A small network was shown many inputs. Here are its activations along a few directions, one row for each input.
In each table, some parts of the input vary, and every possible input appears once, in random order.
A made-up example of a description, with smaller parts first: ring(8) and (point or line(11) or (values(2) and line(6))).
Shared parts are said once, and a part with two or three values counts as separate values.
In the rows, zero is written as 128.

Other details of the inputs shift rows strongly along two fixed directions, in all tables alike. That doesn't count.

Table:
R1: [191 126 179 111 188 177  94  66  84  75 175  94 126 126]
R2: [176 149 184 101 177 154 104  64  79  73 138  96 120 111]
R3: [128 153 153 124 100 101 139 145 122 164  77 161 126 125]
R4: [100 157 144 128  94  94 141 151 166 128  65 129 118 137]
R5: [117 164 119 131 103  90 135 150 174 132  91 136 114 142]
R6: [144 135 143  68 172 151 121  32  66  87 120 112 146  85]
R7: [146 127 146  95 171 152 114  56  97 103 149  88 147  79]
R8: [119 136 144 149 103  86 147 146 140 160  73 163 113 140]
R9: [129  41  58 165 147 147 141 152 117 165 220 145 128 169]
R10: [102 155 148 136  98 110 120 147 147 152  80 133 133 101]
R11: [132  68  35 159 142 144 133 165 153 131 229 120 134 164]
R12: [153 140 136  79 168 162 130  64 102  84 141  82 148 103]
R13: [113 148 169 143 100 110 143 131 142 133  86 156 119 134]
R14: [ 88  35  40 162 138 139 122 163 139 159 213 118 129 139]
R15: [105 169 141 124  88 112 139 166 159 137  66 134 130 128]
R16: [136 170 192 160  97 119 120 175 141 130  95 144 102 145]
R17: [124  97  40 138 121 138 125 175 144 140 190 129 141 148]
R18: [ 99 135 133 134  99 117 136 158 131 151 100 163 129 129]
Description of these inputs: values(3) and (point or line(5)).
Changing only the values(3) part turns R6 into R18. The same change can be made to R2. Which row results? -> R16
Change only the values(3) part in R9. List by row number the other rows that result. -> R3, R8

Table:
R19: [141 113 107 109 154 135 133  87 104 125 141 116 138 109]
R20: [129 121 113 105 148 140 115  96 125 112 153  98 141 100]
R21: [112  93 120 195 101 110 135 203 174 144 151 146  93 194]
R22: [130 120 110 107 149 144 122  99 122 109 146  92 138 102]
R23: [135 129  99  97 151 146 130 101 104 108 143 119 151 124]
R24: [161 118 154 130 154 155 115 111  97 108 167 119 127 120]
R25: [113 104 103 107 154 154 121  99 108 110 157 104 147 110]
R26: [ 73  76  74 189  88 119 131 225 173 184 158 146 119 163]
R27: [ 86  58  52 194  96 104 144 207 176 189 177 164 117 174]
R28: [142 191 231 142  95 112 137 132 146 123  62 143 104 129]
R29: [124 199 173 106  89  91 140 133 147 126  38 148 126 118]
R30: [150 134  95  99 150 141 131 102 117 109 145 105 144 119]
R31: [144 182 227 139 103 108 137 133 158 115  54 139 102 137]
R32: [118 109 108 104 150 151 118 101 106 115 153 107 141 106]
R33: [149 125  86  99 153 142 123 102 117 113 167 110 148 119]
R34: [136 113 114 106 152 142 124  96  87 141 137 125 146 107]
R35: [131 201 178 110  91  94 134 142 142 137  39 143 130 117]
R36: [112 105 115 199 105 113 123 208 166 148 154 157  88 187]
R37: [129  97  98 105 157 144 129  90  88 130 153 129 143 113]
R38: [126 110 114 104 154 139 133  82  92 123 135 128 146 112]
R39: [148 190 218 141  95 104 114 137 140 119  57 149  99 128]
Describe the family of inputs behind these rows. -> ring(6) or (values(3) and line(5))
Start at R28 and move only the ring(6) part, one step at a time. The first step leads to R24. Which rows follow, in order? -> R39, R36, R21, R31
Start at R20 and move only the line(5) part, one step at a time. The first step leads to R22. Which rows follow, in order? -> R25, R32, R26
Change only the values(3) part in R19. List by row number the other rows that result. -> R22, R30

Table:
R40: [147  77  72 128 162 169 113 109 109 106 214 125 130 159]
R41: [169 163 189  90 137 127 127  75  87 102  94 112 131  90]
R42: [139 114 137 158 129 115 139 148 147 139 117 137 109 146]
R43: [127 138 132 137 119 126 132 159 147 120 131 154 119 161]
R44: [141 107 105 160 110 128 139 166 153 129 170 143 124 157]
R45: [ 81 123 102 131 107 106 130 149 159 120 112 120 132 117]
R46: [123 105 152 159 120 123 136 138 141 157 128 152 113 126]
R47: [124 136 133 153 110 136 122 151 148 128 127 128  99 152]
R48: [142  98 125 133 155 145 111 123 138 108 172  99 124 123]
R49: [132 195 166  85 103  76 126 103 123 141  38 136 129  89]
R50: [118 113 138 145 111 119 123 145 125 140 118 147 105 154]
R51: [107 126 101 132 107 103 125 139 134 176 114 156 134 108]
R52: [125 126 129 147 129 127 129 160 128 133 113 148 115 156]
R53: [ 94  93  90 114 142 138 138  93 101 136 143 134 149  94]
R54: [115 135 105 117 104 120 150 148 162 140 116 138 151 146]
R55: [142 125 139 148 120 115 141 145 165 125 138 143 114 151]
R56: [128 113 146 159 105 127 134 146 129 154 130 152 122 121]
R57: [149 200 202 119 115 105 129 120 112 113  44 139 125 116]
R58: [169 116 123  95 184 168 106  56  67  91 148 105 132 119]
R59: [118 136 140 150 113 125 111 172 143 121 135 125 128 137]
R60: [117 113 148 152 120 106 136 140 133 146 127 137 112 153]
R61: [ 93 118  92 136 116 103 150 139 138 135  97 139 131 128]
R62: [ 96 114 119 128 104 128 145 142 139 173 107 147 151 121]
R63: [168 182 213  51 179 162 107  18  49  85  84 117 144  61]
R64: [120 125 140 145 113 118 131 163 115 143 128 146 126 145]
R65: [146 111 118 129 156 140 129 100 124 109 180 120 132 149]
R66: [ 89 134  96 133 108 117 148 144 154 129 115 122 124 122]
R67: [131 107 128 133 146 156 119 117  85 138 165 140 144 116]
R68: [148 181 192  83 150 140  99  90 109  78  89 103 130  97]
R69: [164 132  80  71 181 141 111  58  75 115 142 100 156  88]
R70: [ 95 130  95 126 107 103 152 137 156 121 115 145 135 133]
R71: [150 194 212 118 100 105 116 122 147  98  60 112 119  96]
R72: [144 216 207 117 106 118 128 126 129 107  61 122 119 109]
R73: [133 107 119 127 146 154  94 117 121 102 162 106 121 134]
R74: [136  85  77  70 174 170 131  76  75 126 175  94 174 109]
R75: [115 116 106 155 125 148 128 178 145 134 161 130 110 160]
R76: [143 130  68  98 142 123 122 108 125 127 160 127 148 119]
R77: [111 139  95 126 108  99 108 157 160 143 119 122 131 117]
R78: [122 136 143 159 119 123 135 146 156 134 136 119 106 151]
R79: [127 120 138 162 128 110 136 140 139 140 119 136 113 157]
R80: [114 120 140 137 120 122 130 161 123 140 119 149 114 151]
R81: [139 138 135 156 105 132 136 161 151 130 138 120 111 134]
R82: [184 120 126  99 178 163 121  67  71  93 156  97 143 102]
R83: [135 129 141 155 120 128 138 153 163 132 136 120 103 139]
R84: [108 139 107 125 104 133 147 156 160 148 114 115 140 134]
R85: [102 179 174  90 102  82 148  96 123 118  30 135 130  90]
R86: [136 131  67 106 144 138 118 116 123 135 163 103 137 109]
R87: [112 111 144 156 110 131 119 137 126 153 119 161 109 139]
R88: [141  64 100 136 162 147 130 122 109 134 193 119 124 139]
R89: [111 110 153 162 120 119 133 131 133 158 130 151 117 137]
R90: [100 127 112 122 105 124 128 160 165 139 112 113 148 129]
R91: [132 103 125 134 157 143 107 112 127 108 176  95 129 133]
R92: [129  69  45 110 166 167 137 116 103 140 182 106 167 137]
R93: [132 144 133 146 111 122 133 161 140 123 137 151 130 154]
Changing only one part turns R76 into R86. The same change can be made to R43. Which row results? -> R75
Changing only one part turns R88 into R48. The same change can be made to R74. Which row results? -> R90
Describe the family of inputs behind these rows. -> line(6) and (values(3) or ring(6))
Change only the values(3) part in R85. List by row number the other rows that result. -> R49, R74
Change only the ring(6) part in R42. List by row number the other rows that result. -> R52, R57, R58, R79, R82
